Here are a small network's activations along a few directions, averaged over the inputs that share one value of a field.
Related values have similar rows: they may be neighbours, one step apart, or belong to one group.
In the rows, zero is written as 500.
Random noise pushes rows far along 4 fixed directions. That doesn't count. These rows show it; they differ only by the noise:
[537 573 475 557 589 519 547 479 553 515 559 555 444 469 475 474 490 477
 437 536]
[607 428 482 468 611 579 596 492 650 232 493 519 547 536 487 435 368 436
 636 560]
[429 593 462 415 508 640 522 451 494 469 461 434 507 448 513 505 538 510
 483 601]
[421 511 424 765 376 236 510 286 371 707 404 397 514 696 502 546 473 539
 622 179]
[497 422 531 487 514 515 556 428 547 414 364 416 581 599 529 517 413 523
 665 446]
[446 560 566 581 527 451 507 440 473 736 434 482 462 521 518 567 536 577
 432 431]


Field Mog:
y1: [606 409 491 559 597 511 499 550 580 382 584 543 465 461 456 431 412 482
 540 608]
y9: [458 467 474 385 353 482 420 525 398 360 524 490 610 512 523 482 527 456
 596 457]
y2: [417 538 749 502 465 320 416 599 436 923 496 590 494 522 550 576 600 641
 314 421]
y8: [560 590 548 733 612 266 485 565 453 845 708 651 349 467 457 431 567 443
 252 467]
y7: [293 626 571 323 312 533 366 595 307 852 425 360 513 393 559 579 717 573
 315 628]
y3: [444 526 460 625 377 421 469 375 406 679 395 372 481 541 482 579 501 583
 516 381]
y4: [329 561 259 462 265 566 438 369 292 453 434 320 478 495 519 566 685 465
 496 382]
y6: [505 532 552 561 461 415 434 570 464 717 584 639 397 457 482 574 582 580
 310 387]
y5: [490 532 501 671 544 404 484 461 457 661 512 589 419 510 492 570 514 549
 450 366]
Mog is arranged as a ring.
Which values are neighbours of y3? Give them in the order they are listed.
Answer: y1, y5
Which values are neighbours of y2? Give them in the order they are listed.
Answer: y9, y7

Field Luzi:
z4: [625 537 610 525 706 643 515 648 679 629 670 788 283 382 470 634 588 654
 184 574]
z6: [664 352 345 529 519 366 546 678 596 240 715 596 511 577 454 333 458 287
 545 495]
z9: [383 644 533 219 517 766 447 501 471 446 561 383 558 331 542 370 550 516
 480 954]
z8: [690 373 621 691 672 234 459 729 580 717 667 668 408 468 456 394 443 430
 373 523]
z2: [594 622 269 581 584 528 600 346 525 281 682 426 431 361 437 236 489 245
 464 708]
z3: [462 532 512  72 360 866 454 503 553  82 449 472 641 401 535 536 516 557
 577 675]
z1: [564 300 800 433 567 400 448 691 586 469 386 700 635 650 535 596 332 570
 673 291]
z7: [565 325 655 411 665 653 689 548 737 388 136 405 578 593 523 620 290 518
 654 496]
z5: [510 593 600 784 642 392 515 407 448 883 503 616 319 448 497 655 611 634
 276 339]
Luzi is arranged as a ring.
Which values are neighbours of z2? Give them in the order they are listed.
Answer: z9, z7
Which values are neighbours of z1? Give them in the order they are listed.
Answer: z6, z3
